These are the activations of a small neural network, seen along a few directions. Each row is one input.
Each table varies a few parts of the input and shows all the possible inputs, shuffled.
Descriptions start from the smaller parts, as in this example, which fits no table here: values(3) and (point or line(9) or (ring(5) and line(6))).
Shared parts are said once, and a part with two or three values counts as separate values.

Other details of the inputs vary at random and push rows far along three fixed directions, the same in every table; ignore that.

Rows:
r1: [ -9 -13  -8 -28  19 -19  18   0 -39 -17  -9]
r2: [  3   6  11  14 -21  17  -2   2  58   4 -23]
r3: [ -2  17  11  14 -32  29   9  -9  55 -17 -24]
r4: [ -3  18  14  42 -14  10 -63  14  20  55  24]
r5: [ 41  -7  11 -31  -3  13 -32 -28   1 -25 -17]
r6: [ 13   9   5  20 -22  14  -5   0  49  15 -19]
r7: [-15  17   8  37  -8   7 -66   4  27  57  20]
r8: [ -6  -9  -7 -25   5 -26  28  -7 -34 -30  -1]
r9: [ -6  15  10  34  -3  16 -50  11  31  47   1]
r10: [-42   7  -2  48  16 -16   9  32 -15  51   4]
r11: [-20  -3  -9  -5  27 -34 -37   3 -64  29  32]
r12: [ -4  15  13  18 -31  27 -10   2  42   5  -8]
r13: [ -4 -22 -21 -27  12   2  43 -10 -26 -47   7]
r14: [  2   9   5  29 -11   7 -41   5  37  52   0]
r15: [-40  -9 -22  63  29  -6 -14  42 -21  61  29]
r16: [-28   6   1  23  -7  -2  64  38  12  -8 -19]
r17: [ 41   1  15 -41 -17  13 -20 -25  11 -34   2]
r18: [ 41 -11  15 -47  -9  16  -5 -38  18 -36 -24]
r19: [ -7 -25 -22  -9  40 -10 -14   9 -49  13  30]
r20: [ -2   6 -10  -9  23 -35 -12   5 -52  20  33]
r21: [  0  -1  -9 -38   2 -18  46  -9 -25 -35  -2]
r22: [ -2  13   4   8 -38  26  13 -15  56  -7 -25]
r23: [ 29  -1   8 -32 -12  15 -33 -37  -2 -29  -9]
r24: [ -4  -4   0 -35  16  -6  30  11 -35 -24  -3]
r25: [ 11  13   7  19 -23  24   2  -1  49   7 -26]
r26: [  1   3   8  23 -25  24  -6  -4  45   1 -35]
r27: [ 37 -12  -5  -6  11  19 -68 -25 -13   4  34]
r28: [-32  -5  -7  26  -8 -16  60  24  14  -6 -29]
r29: [  3 -24 -20 -25  11  -4  45  -8 -24 -48  10]
r30: [-33   7  -6  35 -16 -11  60  19   6 -15 -20]
r31: [ 17 -14  -6  32 -16  30   0   1  55  -4 -12]
r32: [  4   3  14  13 -24  19  -8   9  51  13 -15]
r33: [ -9  -4  -5 -37  22 -14  29   4 -28 -24  -5]
r34: [-29   9  -2  26  -1  -6  62  31  15  -9 -22]
r35: [ 12   6  16  19 -25  27  14  -9  53  -8 -36]
r36: [-27   4  -1  28  -4 -13  52  41  11   7  -9]
r37: [  4   5  -7 -32   4 -12  46  -8 -31 -39  -3]
r38: [-30  12  -4  28 -11 -16  63  25  17 -14  -9]
r39: [-43   7  -3  49   5 -28  10  25 -11  48  17]
r40: [  8   9  14  27 -31  14   2 -12  49   1 -16]
r41: [-12   0  -2 -13  25 -33 -31  16 -57  31  46]
r42: [ 24  -2  13 -29  13   8 -84 -10 -14  33  24]
r43: [ -8  16   9  39  -9   0 -64   6  29  57  23]
r44: [ 32  -8  14 -43  -3  19 -19 -36  10 -23 -19]
r45: [ 33  -2   5 -49  -6  20 -19 -32  12 -20 -17]
r46: [ 29  11  12 -14  12   2 -84 -19 -17  22  32]
r47: [ 47  -3  13 -47  -6  15  -8 -27  22 -44 -19]
r48: [-18  -1  -3  -7  31 -30 -30  -1 -62  35  36]
r49: [-14   3  -2  -7  27 -23 -15  -1 -60  19  27]
r50: [-10 -14 -22   5  39 -12 -34   6 -64  23  50]
r51: [  6 -12  -6 -23  15 -25  29   2 -34 -27 -10]
r52: [ 32   5  15 -14   4   5 -65 -30 -16  13  19]
r53: [  7 -20 -21 -12  19 -12  25  -2 -36 -30  24]
r54: [-40  17 -11  32  -7  -9  44  22  -1  14  -4]
r55: [  1  -1  -9 -39  13  -6  45  -2 -29 -32 -15]
r56: [-29 -18 -22  38   6  -2  52  30  13   3  -3]
r57: [ 43  -5   9 -37 -21   9 -10 -39  13 -50 -17]
r58: [  9 -23 -19 -16  26   0  32   4 -34 -33   6]
r59: [-46   9  -3  25 -10  -9  41  31   3  12   2]
r60: [ 45  -7  15 -34   0   9 -25 -31   7 -19 -10]
Description of these inputs: values(2) and ring(5) and (point or line(5)).
Changing only the values(2) part turns r42 into r59. The same change can be made to r56. Which row results?
Answer: r29
Changing only the values(2) part turns r28 into r8. The same change can be made to r6. Which row results?
Answer: r20
Change only the line(5) part in r49. List by row number the other rows that result.
Answer: r3, r12, r23, r54
List by row number the other rows that have the values(2) part and the ring(5) part in common with r46.
Answer: r4, r27, r30, r37, r52
A walk changes only the ring(5) part. It starts at r34 and steps to r9. List the rest of the walk in order.
Answer: r33, r2, r47
